A small network was shown many inputs. Here are its activations along a few directions, one row for each input.
Each table varies a few parts of the input and shows all the possible inputs, shuffled.
Descriptions start from the smaller parts, as in this example, which fits no table here: one of 6 places along a line, together with either a single point or one of 9 places around a ring or (one of 2 separate values, together with one of 5 places around a ring).
Shared parts are said once, and a part with two or three values counts as separate values.
In the rows, zero is written as 128.

Other details of the inputs shift rows strongly along two fixed directions, in all tables alike. That doesn't count.

Table:
x1: [140 158  80 135 122 160  97 115 121 106 130 107 155 126 178]
x2: [126 101 184  93 117 113 150 135 113 157 128 141  88 145  46]
x3: [117 126 122 138 129 121 170 134 150 133 129 149 132 112 144]
x4: [139 159  92 157 103 144 106 114 111 100 126 131 159 132 183]
x5: [134 140  89 146 143 148  73 118 122 104 137 109 162 125 173]
x6: [132 103 136 130 153 107 173 142 147 159 109 137  93 129  76]
x7: [123 128 101 148 167 130 178 139 166 132 125 169 135 100 104]
x8: [137 162 164 122 102 123  54 111  94  91 114  92 125 156 121]
x9: [109 103 123 113 163 124 178 153 169 157 135 134 117  97 125]
x10: [116 140 110 136 141 128 164 138 149 127 107 146 127 111 114]
x11: [111 108 106 123 152 130 148 144 146 148 130 129 131 109 138]
x12: [110 131  97 149 163 126 167 151 158 131 107 154 135  99 124]
x13: [132 139 128 152 128 124 102 122 127 105 138 129 150 127 164]
x14: [106 102 104 151 151 117 181 151 152 149 128 168 139 102 143]
x15: [125 112 100 129 173 138 174 137 177 143 150 149 135  95 129]
x16: [147 152  85 168 124 147 109 112 123  99 143 147 168 125 178]
x17: [131 139  90 174 136 135  96 121 122 101 135 142 171 123 181]
x18: [153 134 158 105 103 123  63 105  99 123 123  57 105 168 133]
x19: [109  97 231  75  93  84 157 139 120 162 133 115  72 145  81]
x20: [107 118 106 141 152 121 162 150 142 141 105 155 129 110 109]
x21: [134 139 131 105  96 145  76 115  94 117 125  87 130 150 147]
x22: [132 160  56 186 155 149  84 123 124  87 111 142 180 117 167]
x23: [124 122 188  81  96 112 157 132 111 154 116 125  78 147  57]
x24: [142 129 142 106 109 144  76 111 100 120 143  97 129 150 130]
x25: [116 101 116 138 132 125 182 144 138 152 131 167 130 114 127]
x26: [151 143  92 175 126 128  94 113 119 104 118 114 150 140 181]
x27: [116 102 204  72  93 105 154 139 101 164 112 124  69 154  39]
x28: [119  99 128 117 174 125 169 146 171 154 151 141 121  98 116]
x29: [132 151 171  83  83 130  73 106 101 111 125  64 110 156 137]
x30: [143 134 179 113  72 123  68 104  75 111 139 104 121 171 127]
x31: [140 150 184 112  78 117  74  99  95 101 138  96 122 162 136]
x32: [136 112 124 110 147 139 158 130 148 150 156 139 121 116 113]
x33: [136 134 102 143 149 139 157 131 141 130 129 163 134 115 104]
Each input here is: one of 3 separate values, together with either a single point or (one of 2 separate values, together with one of 5 places around a ring).
Q: The inputs of x17 and x22 match in every part but the choice among 3 separate values. If x31 is changed in the same way as x17 into x22, which row does it become?
A: x7
Q: Change only the choice among 2 separate values in x23. List by row number the other rows that result.
A: x33
Q: Change only the choice among 3 separate values in x6. List by row number the other rows that result.
A: x18, x26
Q: Change only the choice among 2 separate values in x29. List by row number the other rows that result.
A: x15

Table:
x34: [154 122 160 132  96 121  36  94  87 102 160  90 135 168 156]
x35: [118 134 176 109  88 112  36 113  82 114 104  48 118 170 152]
x36: [128  87 218  60 129  93 123 135 130 160 141  78  61 143  69]
x37: [106 101  89 144 185 127 170 157 181 142 125 140 148  79 160]
x38: [126 166 166 125  86 116  47 117  90  81  88  80 131 154 135]
x39: [159 164  33 166 161 165  79 113 139  91 121  96 178 110 204]
x40: [165 152  53 176 156 162 102 117 135 108 151 128 178 116 201]
x41: [111 146  55 162 134 140 105 135 122 116 102 108 161 116 207]
x42: [129  93 104 177 176 113 185 139 158 139 144 205 140 105 102]
x43: [133 129 200  82 118 106 162 117 138 150 135 129  81 139  45]
x44: [144 100 127 146 142 115 186 126 136 154 139 186 123 126  78]
x45: [115 121  81 154 145 133 192 149 151 149  90 159 120 117 106]
x46: [117 105  71 140 156 144 180 144 158 159 114 131 127 110 148]
x47: [117 118 183  44 125 146 137 125 126 153 157 123  94 132  39]
x48: [131 132 156 114  60 120  70 104  74 114 143 102 136 160 178]
x49: [149 146  70 154 145 147  79 112 118 117 112  86 150 139 170]
x50: [138 176  39 176 131 164 117 126 136  83  89 133 168 110 177]
x51: [136 100 106 155 183 128 154 147 166 144 166 153 137 101 149]
x52: [106 100 120 150 127 107 210 148 136 153 130 204 131 106 111]
x53: [125 124  80 166 193 122 166 152 174 123 111 165 137  91 114]
x54: [142 168  72 165 158 154  58 103 150  73 152  99 179 115 209]
x55: [110 112 133 161 159 114 187 157 155 140 127 187 138  99 118]
x56: [134 189  67 164 119 165 116 106 138  76 114 137 169 117 178]
x57: [157 180  65 152 141 165  68  92 138  81 146  93 180 124 204]
x58: [111 101 115 128 145 122 198 160 155 164 152 166 129  94 158]
x59: [111 101  72 119 184 159 166 154 144 165 117 158 127 103  75]
x60: [132 177 167 126  57 121  68 116  63  90 112 108 130 163 153]
x61: [132 114 174 103 121  99 148 132 116 164  97 118  75 156  42]
x62: [119 102 209  95 121  82 126 137 112 154 102 109  61 164  36]
x63: [ 93 116  96 149 148 108 203 165 148 157  89 170 120 105 107]
x64: [100 120 244  74  99  87 147 128 130 140 127 121  82 142  57]
x65: [132 115 222  79  73 110 166 132 101 158 129 133  66 160  57]
x66: [123 120  65 114 182 170 152 149 150 140 126 152 142  90  95]
x67: [138 138 148 124 114 120  27 108  91 108 117  51 115 168 147]
x68: [103 119 190  81  96  92 169 152 120 152 101 126  78 129  69]
x69: [135 141 177 121  89 124  47 114  91 103 142  82 139 155 179]
x70: [101 111 118 131 172 126 172 140 189 138 151 146 148  85 157]
x71: [131  99 191 100  75 111 170 119 103 154 132 154  87 157  66]
x72: [138 174 168 126 107 121  53  99 110  78 128  95 125 153 121]
x73: [135 109  91 138 145 151 187 143 158 151 153 155 136 106 162]
x74: [130  84 177  70 108 138 133 124  96 166 162 149 100 148  38]
x75: [ 95 139 117 132 142 118 205 147 166 135 124 178 131  90 121]
x76: [122 100  92 113 157 142 200 149 173 158 128 133 118  95 135]
x77: [119 109 182  62 108 127 175 122 152 158 155 109  87 132 103]
x78: [159 175 139 122  97 130  57 104  91  92  96  82 122 158 116]
x79: [120 166 184  75  61 123  59  99  91  99 138  61 120 157 171]
x80: [113  90 214 112  97  87 150 129 107 146 131 155 102 149  71]
x81: [152 162 153 152 111 123  57 113  91  85 128 114 133 157 135]
x82: [112 155  71 191 145 130  96 135 126  93  79 131 170 124 166]
x83: [146  79 101 142 160 127 185 128 158 169 168 168 136 113 121]
x84: [130 124  83 181 131 138  84 114 125  99 146 139 190 121 214]
x85: [123 154 132 104  88 129  72 122  98 106 113  70 130 136 181]
x86: [135  92  91 141 129 144 178 125 146 150 157 163 143 118 156]
x87: [132 118  78 129 171 173 155 148 139 146 155 176 150  99 103]
x88: [165 170 156 134  91 131  68 103  80  99 123 108 126 166 121]
Q: The inputs of x60 and x68 match in every part but one. If x65 is changed in the same way as x60 into x68, which row does it become?
A: x50
Q: The inputs of x54 and x51 match in every part but one. If x72 is changed in the same way as x54 into x51, which row does it become?
A: x81
Q: What is each input in this table made of?
A: one of 5 places along a line, together with either a single point or (one of 2 separate values, together with one of 5 places around a ring)
Q: Change only the choice among 2 separate values in x46. List by row number the other rows that result.
A: x45
Q: List by row number the other rows that have the place on the line of 5 in common with x34.
A: x42, x44, x48, x52, x71, x74, x80, x83, x84, x86
Q: Change only the place on the ring of 5 in x63. List by row number the other rows that result.
A: x45, x61, x62, x82
Q: Change only the place on the line of 5 in x41. List by row number the other rows that result.
A: x48, x58, x79, x85
Q: Change only the choice among 2 separate values in x88. List by row number the other rows that result.
A: x40
